These are the activations of a small neural network, seen along a few directions. Each row is one input.
In each table, some parts of the input vary, and every possible input appears once, in random order.
Descriptions start from the smaller parts, as in this example, which fits no table here: one of 3 separate values, together with either a single point or one of 11 places around a ring or (one of 5 places around a ring, together with one of 6 places along a line).
Shared parts are said once, and a part with two or three values counts as separate values.

Other details of the inputs shift rows strongly along two fixed directions, in all tables alike. That doesn't count.

Table:
R1:  -4 -29   1  -8   2 -11   6  -4  12   9  -2
R2:   3 -11   1   1  -2  10   8   4   8   9  14
R3:  0  8  2  7 10 -1  0 -3 -4 -6 29
R4:   5 -17   5   6  -1  -6   0   0   6   7  13
R5: -32  19 -43   3  -5  -3 -16 -13  11 -29  31
R6: -17 -21  -6 -10   3  -8   2 -13   8   3   1
R7:  17 -38  23 -14   3   4  23   9  20  37  -7
R8: -2 -9 -5  8  3  1 -4  0 -1 -4 26
R9:  -1 -23   4  -1   0  -3   6  -1   3   6   8
R10: 33 -6 35  3 11 16 22 14  4 29 15
R11: -4 -5 -3  6  4  0 -7 -7  0 -1 21
R12:  22  51  -4  16 -22  -8 -17 -17 -42 -34 -91
R13:  -4 -14   3  -7  -1   6  10  -4  13  14   5
R14:   6   3  10 -16   6   6  -2  13   2   4  13
R15: -43  27 -39  -4   4  -5 -19  -2   5 -33  17
R16: 13  8  6  5  6  5 10  7  7  4 23
R17:   9 -13   5   8   2  -4  -2   2   4   6  18
R18:  1 -8  4 -1  0  9  6 -2 10 13 12
R19:  12  14  14   7  -7  -5  -6   4 -22   3 -45
R20: -18  37 -41  14 -22  -5 -14 -25  -5 -37 -30
R21: -17  -5 -13   3   1  -5  -9 -12   3  -8  22
R22:  -9 -20   0 -15   2   3  12  -6  15  16  -3
R23:  27 -14  35 -12  12  11  13  25   6  26   2
R24: -24 -11 -22 -13  -2   0   5  -8  13  -5   6
R25:   0 -15   0  -5  -3   1   9   0  17  11   5
R26:  -8  -2   2  -9  12  -6 -10   9   0  -9  20
R27: -1 -2  7 -9 13  6  2 16  9  5 12
R28:  -3  26  -9  14  -3  -9 -12  -4 -19 -22 -41
R29:  -1 -16   1  -5  -3   7  12   1  10  10   6
R30: -38   3 -40   0  -6 -18 -16 -20   8 -32  18
R31:   2  -7  13 -16   7  -4 -11  11  -5   6  22
R32:  44 -12  33  19 -11   6  15   3 -17  21 -47
R33: -7 -1  7 -6  9  4  2 17  6 13  7
R34:   4   7   1  10   7   0   2   2  -7 -11  27
R35:   1  19   2  12  -4  -8  -8   1 -20  -7 -44
R36:  19  23  11  -6 -10   6  -5   4 -17   2 -37
R37:  24  15   3  17 -14  12   6  -4 -12   0 -37
R38:  4 -4  3  1  3 11  4  0  8 12 17
R39: -44  25 -36 -17  -1  -5 -23  -3   2 -25  29
R40:  2 -7 11 -2 13 -4 -4 14  0  1  8
R41:  -3 -21   7  -3   2  -4   4  -7   6  10   7
R42:  -4 -10  13 -14   8  -5  -8  13  -4  11  21
R43:  14  32  -7  23  -7  -8  -4 -12 -18 -25 -23
R44: -24 -18 -18  -8   0  -9   0 -11   6  -9   6
R45:  53  14  35  19  -5  17  25  10 -16  17 -40
R46:  -9  30 -10   1  -9   0  -9  -1 -13 -10 -34
Each input here is: one of 2 separate values, together with either one of 8 places around a ring or (one of 3 separate values, together with one of 5 places along a line).
Question: Changing only the choice among 2 separate values turns R11 into R38. The same change can be made to R17. Which row results?
Answer: R5
Question: Changing only the choice among 2 separate values turns R36 into R31. The same change can be made to R45. Which row results?
Answer: R34
Question: Change only the place on the ring of 8 in R19. List by row number the other rows that result.
Answer: R12, R26, R28, R31, R35, R40, R42
Question: Change only the choice among 2 separate values in R29. List by row number the other rows that result.
Answer: R9
Question: Change only the choice among 3 separate values in R4. List by row number the other rows that result.
Answer: R21, R32
Question: Change only the place on the line of 5 in R25. List by row number the other rows that result.
Answer: R5, R7, R16, R20

Table:
R47: -31 -40   7 -32   8  14   6   9  32  33  85
R48:  42 -50  46 -32  17  18  37  23  26  58  43
R49: -21 -31  -5  -7   7   6  23  11  34  18  19
R50: -16  51 -15  13   0 -17 -22  -7 -45 -43 -42
R51: -66  12 -35 -40  14 -28 -54  23   6 -39  61
R52: -37  35 -41   3  15   3 -18   0  17 -34  81
R53:  34 -36  28 -13   7  -4  13  -3   2  22  10
R54:  26 -34  60 -49  26  13   5  69  20  60  32
R55:   7 -18  13   2 -11  -1  -6 -14 -15  12 -23
R56:  -9  71 -20   9  -3   6 -12  -4 -37 -37 -60
R57: -73   5 -58 -17  -7  -4 -17 -19  28 -15  60
R58: -54  34 -39 -11  24   1 -19   5   9 -32  75
R59:  -8  10  -9  15  17  -7 -20   2   0 -23  58
R60: -31  23 -51  28 -20 -21 -13 -34 -16 -51 -73
R61:  41 -22  28  24 -14  -4  13  -4 -18  33 -93
R62:  13 -37  22  -5   5  15  22  12  24  51  -9
R63:  55 -11  43   8 -18   6   6  -9 -28  19 -79
R64: -55   6 -50 -29  -2   5 -17 -15  18 -26  63
R65:  26 -44  32  -5   8 -10  22   4   9  18   9
R66:   0  11 -21  22 -16 -19   1 -28 -12 -33 -65
R67:  -6  22 -16  24 -34 -19 -14 -34 -27 -14 -79
R68: -12 -20  -5 -10   6   7  22   3  32   5  20
R69:  80  29  34  47 -20  32  22   9 -20  19 -43
R70:  36 -54  47 -24  20  17  43  23  36  52  38
R71: -25  72 -37  27  -5 -19 -35 -26 -42 -67 -41
R72:  84  15  43  55 -21  11  13   4 -34  12 -47
Question: Changing only one part turns R55 into R47. The same change can be made to R65. Which row results?
Answer: R70
Question: Describe the family of inputs behind these rows.
Answer: one of 2 separate values, together with either one of 5 places along a line or one of 8 places around a ring
Question: A walk changes only the place on the line of 5. It starts at R54 and steps to R56. List the rest of the walk in order.
Answer: R58, R52, R69

Table:
R73: -17  30 -17  -6  -1 -24 -38  -8 -30 -41   1
R74:  -6 -25  -4 -10 -11   9   7  -8  16  22  24
R75:  45 -37  37  21  -6  -3  21 -11  -6  32 -43
R76:  34 -20  26  -2 -22 -10  -4 -19 -26  17 -57
R77: 11 -2 10 14  7  8 -2  2 -1  6 47
R78: -39   6 -39  14   1 -20  -3 -14   8 -38 -26
R79: -7 11  7 -8 20 14  6 26 13 10 31
R80: -44  17 -43  12  12 -17 -28 -15  -3 -45  73
R81:  52 -43  50   6  -8  21  36   5  12  66 -24
R82:  51  17  36   4 -20   8 -13  -3 -36  13 -34
R83:  -3 -67  39 -44  21 -10   6  25  21  42  37
R84:  18  71  -8   0 -32  12 -24 -12 -41 -21 -77
R85:   2  24 -16  20  -2  13  -3  -1   2 -11  28
R86:  -9 -31   0  -7   4  16  23   8  37  32  29
R87:  37 -38  40   8  -1 -10  19   3 -11  29 -50
R88:    2   44  -25   21  -36    9    4  -32  -15  -14 -100
R89: -34 -41 -24  -8   6   6  10  -3  45  16  87
R90:  58   9  50  -8 -15  19  -1  13 -25  37 -23
R91: -34  -4 -31   0   9  -6   6  -2  20 -16 -12
R92: -13 -44  37 -61  39  13   0  54  36  50 121
R93:  14  56 -10  42  -5 -12  -5  -3 -32 -44 -88
R94:  55 -54  55   5 -10  15  27   2   0  58 -20
R95: -19  30 -23  15   4 -21 -26  -8 -24 -45   2
R96: -71  -8 -50 -16   9 -24 -18 -10  16 -38  36
R97:  68 -29  70  16   9   5  17  23 -21  44  -4
R98:   4  -3  12 -12   4 -11 -25   2 -18  -4  42
R99:  -2  29 -58  -3 -28   8  23 -54  19 -54  -5
R100: -37  -4 -27 -16   5  -6  -3  -3   9 -14 -12
R101: -47  27 -51 -12 -14  -3 -12 -16   7 -30 -27
R102:  35  30  22  20   3  16  17  24  -5  11 -52
R103: -40 -33 -38   4   2  -3  -3 -20  31 -10  73
R104:  41  31  21  26  -8  23  17  14  -9  15 -43
R105: -27  36 -24   6   8 -16 -22   3 -18 -45  -6
R106:    9   20  -21   42  -21  -22    1  -31  -23  -35 -100
R107:  47 -59  65 -18   3 -10  14  13  -9  53 -33
R108:  34 -21  20  19 -17  -7  10 -17 -20  15 -56
R109:   -1   41  -30   24  -26    3    8  -18   -5  -22 -108
R110: -70   6 -52 -47  -4  -7 -27  -9  20 -22  35
R111: -31  -3  -8 -16  22  15  -1  21  29  11 100
R112: -25 -29  21 -54  39  -1 -12  45  23  22 101
R113:  22  51 -10  50 -10 -16  -8 -13 -40 -46 -80
R114: -35  -2 -19 -36  -1 -10 -15  -3   3 -11 -12
R115:  12  60 -48   6 -15  13  13 -38   5 -63  17
R116: -33  57 -40  -3  -3   2 -22   1  -8 -40  -7
R117:  46 -59  59  10  12  -7  33  12   3  51 -32
R118:  23   1  14   1 -22  17  18  -6  -4  27 -64
R119:   7 -21  26   6  29 -11   2  20   2   8  49
R120:  55 -52  54  13  -7  14  32  -1   6  59 -21
R121: -52  37 -46 -12   2   7 -25  -1   9 -31  63
R122: -49  21 -48  -1  -2 -13  -7 -18   6 -37 -31
R123:  12 -66  34 -33  -1   5   2   2  18  51  55
R124: -12 -19  -6 -30 -17   5  -9 -14   7  17  21
R125: -41  15 -46  21  12 -17 -24 -12   3 -48  72
R126:  30 -33  46 -12  16  22  14  32  14  51  77
R127:  -3 -35  18 -43  -5  13   4  10  21  45  29
R128:  44   5  44  16  19  11  24  35  -4  22 -41
R129:  23 -20  28   1   9  11   0  15   1  25  60
R130:  -2  -8  23 -18  28   4   4  38   8  13  40
R131:  33  16  33  21  11  -4  11  19 -22   1 -51
R132:  7  6  8  6  5 15  3  8  4 13 45
R133: -25   0 -43  28 -13 -19  -7 -35  -1 -35 -10
R134:   -3   43  -25   15  -25    4    7  -22  -13  -19 -107
R135: -56  21 -32 -30  16 -23 -41   7  -4 -44  56
R136: -36  50 -35   6  11  -6 -18  -1  -9 -47 -10
R137: -72  -7 -50  -8  13 -24 -13 -12  21 -38  36
R138:  63  -2  42  36  -5  15  18   8 -14  24 -20
Question: Describe the family of inputs behind these rows.
Answer: one of 2 separate values, together with either a single point or (one of 4 places along a line, together with one of 8 places around a ring)
Question: Changing only the choice among 2 separate values turns R80 into R75. The same change can be made to R82. Which row results?
Answer: R123
Question: Changing only the choice among 2 separate values turns R122 into R136. The same change can be made to R106. Which row results?
Answer: R113
Question: Change only the place on the line of 4 in R89. List by row number the other rows that result.
Answer: R74, R81, R124
Question: Change only the place on the line of 4 in R104. List by row number the other rows that result.
Answer: R84, R111, R121
Question: Change only the choice among 2 separate values in R93. List by row number the other rows that result.
Answer: R78
